These are the activations of a small neural network, seen along a few directions. Each row is one input.
Each table varies a few parts of the input and shows all the possible inputs, shuffled.
A made-up example of a description, with smaller parts first: one of 5 places around a ring, together with either a single point or one of 9 places around a ring or (one of 3 separate values, together with one of 4 places along a line).
Shared parts are said once, and a part with two or three values counts as separate values.
In the rows, 128 means zero.

Other details of the inputs vary at random and push rows far along three fixed directions, the same in every table; ignore that.

Table:
row 1: [141  97 146 131 185 134 148 145  74 120 123  87 149]
row 2: [143  88  66 160 166 119 132 137 100 103 144 119 186]
row 3: [131 138 152 161  40 155 110 133 117 168 108 167 111]
row 4: [154 150 110 135  55 158 110 166 159 159 117 161 155]
row 5: [194  96  64 169 146  91 131 145  79 134 108 127 152]
row 6: [ 95 124 142  43 135 103 154 124 168  65 157  97 123]
row 7: [133 164  98 122 100 137 115 148 184 123 133 161 145]
row 8: [137 139 104 145  42 143  97 133 154 155 118 173 146]
row 9: [ 73 119 138  73 145  86 164  96 165  55 157 102 112]
row 10: [149 158 100 132  69 148  95 155 159 169 114 184 148]
row 11: [141  94  80 128 186 113 156 152  92 103 118 121 163]
row 12: [118 163  89 142  75 118 120 122 165 130 123 189 134]
row 13: [113 149 202 148  42 169  94 122  86 193 100 111  65]
row 14: [114 120 109  62 120  99 163 136 193  55 162 152 154]
row 15: [102 121 106  54 130  89 170 132 191  58 159 133 154]
row 16: [152 122 114  87  95  76 142 116 186 102 149 122 132]
row 17: [160 116  96 166 190 137 124 151  97 139 113 138 170]
row 18: [156 116  68 160 178 129 133 155  86 144 104 152 161]
row 19: [125 145 218  92 114 105 126  93 140 158 136  71  46]
row 20: [133 113  89 166 195 115 133 117  98 102 134 129 162]
row 21: [154 103  71 143 181 117 149 158 103  88 124 134 189]
row 22: [132 170  85 160  51 140  90 132 147 151 113 195 129]
row 23: [124 166 118 163  74 149  95 122 160 154 125 161 123]
row 24: [152  91 102 181 152 149 116 134  81 156 122 107 163]
row 25: [ 95 119 114  84 140  90 144  91 208  66 177 152 142]
row 26: [133 110 149 136 186 150 139 148  59 130 116  64 113]
row 27: [ 84 144 121  89 159  99 144  93 175  56 173 105 119]
row 28: [103 146 126 118 131 108 129 101 185  87 151 142 139]
row 29: [162  89  78 185 153 131 124 136  97 137 122 143 198]
row 30: [130  97 196 177 165 157 125 120  24 169 106  65 105]
row 31: [ 80 149 209 104 130 139 111  85 127 140 130  81  50]
row 32: [ 88 130 139  44 148 101 157 119 166  50 155  94 109]
row 33: [115 156 185 159  64 160  96 114 120 209 104 143  81]
row 34: [ 78 129 220 100 108 131 142  97 109 140 129  74  62]
row 35: [155 112  95 153 187 142 113 146  81 153 108 125 147]
row 36: [139 117 100  68 112  54 158 114 188  62 164 116 137]
row 37: [144 141 197 144  56 182 111 150 103 207  90 138  84]
row 38: [ 79 139 205 110 144 129 130  84 125 142 130  84  59]
row 39: [127 154  82 146  52 131 113 143 169 108 132 170 150]
row 40: [129  71 149 146 188 135 142 108  74 135 130  91 127]
row 41: [111 159 158 147  82 145 113 111 130 147 119 159  81]
row 42: [149 125  98 128 128 131 126 145 153 135 131 177 160]
row 43: [154 120  85 153 178 140 118 150  71 145 107 133 142]
row 44: [139 156  86 119  70 128 118 154 193 147 124 202 163]
row 45: [137  87 157 117 195 147 135 133  62 151 117  63 121]
row 46: [155 127  93 164 180 149 121 155  77 144 115 119 145]
row 47: [150 160 155 141  38 165 109 161 148 177 102 165 136]
row 48: [151 100 105 140 211 125 135 142 106 123 134 119 179]
row 49: [132  96  83 153 201 119 127 116 116 114 153 110 174]
row 50: [168 109 174 169 181 122 117 108  42 195  97  63  69]
row 51: [126 131  86 133  58 119 124 129 183 129 130 186 166]
row 52: [151 158 100 146  73 147 109 156 164 154 109 208 140]
row 53: [112 144 141  85 141 127 132 132 178 107 158 112 131]
row 54: [141 175  91 128  84 128 122 154 180 112 126 192 157]
row 55: [ 80 130 149  83 143  95 158  97 170  44 162 101 122]
row 56: [161 107 126 139 200  90 140 108  69 132 125  75  97]
row 57: [146  99  67 174 145 129 116 137  73 129 111 137 159]
row 58: [144  89  60 161 156 112 139 131 105  94 130 159 172]
row 59: [105 140 207  92 116 152 136 136 114 134 133  67  80]
row 60: [ 82 130 178  93 157 115 142  80 160  92 154 107  80]
row 61: [141 176 140 145  57 160 109 153 136 169  99 189  99]
row 62: [ 99 140 137  78 156 108 148 118 175 100 141 124 116]
row 63: [153 101 125 153 162 146 138 154  60 139 102 123 127]
row 64: [113 164 225 163  75 172  95 109 108 204 109 116  71]
row 65: [ 79 135 218  95 141 136 117  82 120 143 142  66  57]
row 66: [ 99 124 173  64 130 120 158 121 161 111 140  96 109]
Description of these inputs: one of 6 places around a ring, together with either a single point or (one of 2 separate values, together with one of 5 places around a ring).
Changing only the place on the ring of 6 turns row 1 into row 54. The same change can be made to row 6. Which row results? -> row 43
Changing only the place on the ring of 6 turns row 33 into row 34. The same change can be made to row 25. Which row results? -> row 3
Which other rows does row 64 become when the place on the ring of 6 takes its other values? List them by row number. -> row 20, row 28, row 29, row 30, row 55
Which other rows agree with row 66 in the place on the ring of 6? List them by row number. -> row 4, row 8, row 16, row 24, row 29, row 37, row 40, row 45, row 47, row 51
Which other rows does row 7 become when the place on the ring of 5 takes its other values? List them by row number. -> row 17, row 35, row 52, row 62
A walk changes only the place on the ring of 5. It starts at row 10 and steps to row 44. List the rest of the walk in order. -> row 42, row 48, row 53
Which other rows does row 12 become when the choice among 2 separate values takes its other values? List them by row number. -> row 18

Table:
row 67: [100 142 181 117 113 145 115 113 137 146 133 109  89]
row 68: [149 159 172 166  64 157  91 137 116 212  91 150  85]
row 69: [173  89  47 130 150 101 144 152 118 105 130 138 189]
row 70: [108  98 116  92 201  90 161  96 148  81 155  95 144]
row 71: [123 118 122 133 183 125 125 115  94 126 132  95 130]
row 72: [108 127 171 136 105 136 129 111 119 133 129 119  97]
row 73: [153 140 138 183 124 152 108 136  72 181  94 130  97]
row 74: [150 145  64 178  65 140 104 150 138 147 105 196 160]
row 75: [ 90 166 180  20 112 109 158 128 214  69 155 118  90]
row 76: [124 138  79 141  94 122 122 128 165  94 137 176 158]
row 77: [131 116  61 118 138  90 139 115 164  88 149 165 171]
row 78: [159 108  52 120 112 100 139 155 150  96 137 156 193]
row 79: [136  97 133 139 201 106 140 111  81 124 132  97 115]
row 80: [130 138  85 155 100 135 106 138 144 122 121 167 173]
row 81: [111  92 161 123 197 119 145 107  92 127 139  79 115]
row 82: [127 120 168 120 158 159 142 157  80 150 112  96 114]
row 83: [110 122 157 133 141 149 125 111 122 137 137 105 114]
row 84: [122 145 170 166 114 163 105 132  81 182 104 107  95]
row 85: [133  97 144 126 185 150 140 151  78 119 119 100 148]
row 86: [182 128  81 148  92 120 123 163 128 145 108 155 158]
row 87: [119 128 164 146 104 142 116 118 122 154 118 127 116]
row 88: [128  96 122 148 164 119 130 117  88 129 128 116 127]
row 89: [122  93 115 117 220 118 139 103 113 107 153  86 139]
row 90: [108 166 204  86  15 137 131 132 171 133 134 115  77]
row 91: [140 130 128 131 161 129 123 117 127 132 137 123 129]
row 92: [143 149  60 158  74 129 112 137 154 133 115 193 151]
row 93: [ 77 170 158  20  92 104 166 127 241  57 158 135 110]
row 94: [129 166 151 135 102 142 105 126 128 155 120 135 100]
What is each input in this table made of? -> one of 4 places along a line, together with either one of 2 separate values or one of 5 places around a ring
Changing only the place on the line of 4 turns row 71 into row 94. The same change can be made to row 70. Which row results? -> row 68
Which other rows agree with row 85 in the place on the line of 4? List them by row number. -> row 72, row 76, row 80, row 83, row 87, row 90
Which other rows does row 90 become when the place on the line of 4 takes its other values? List them by row number. -> row 69, row 78, row 86
Which other rows does row 84 become when the place on the ring of 5 takes its other values? List them by row number. -> row 67, row 74, row 81, row 88
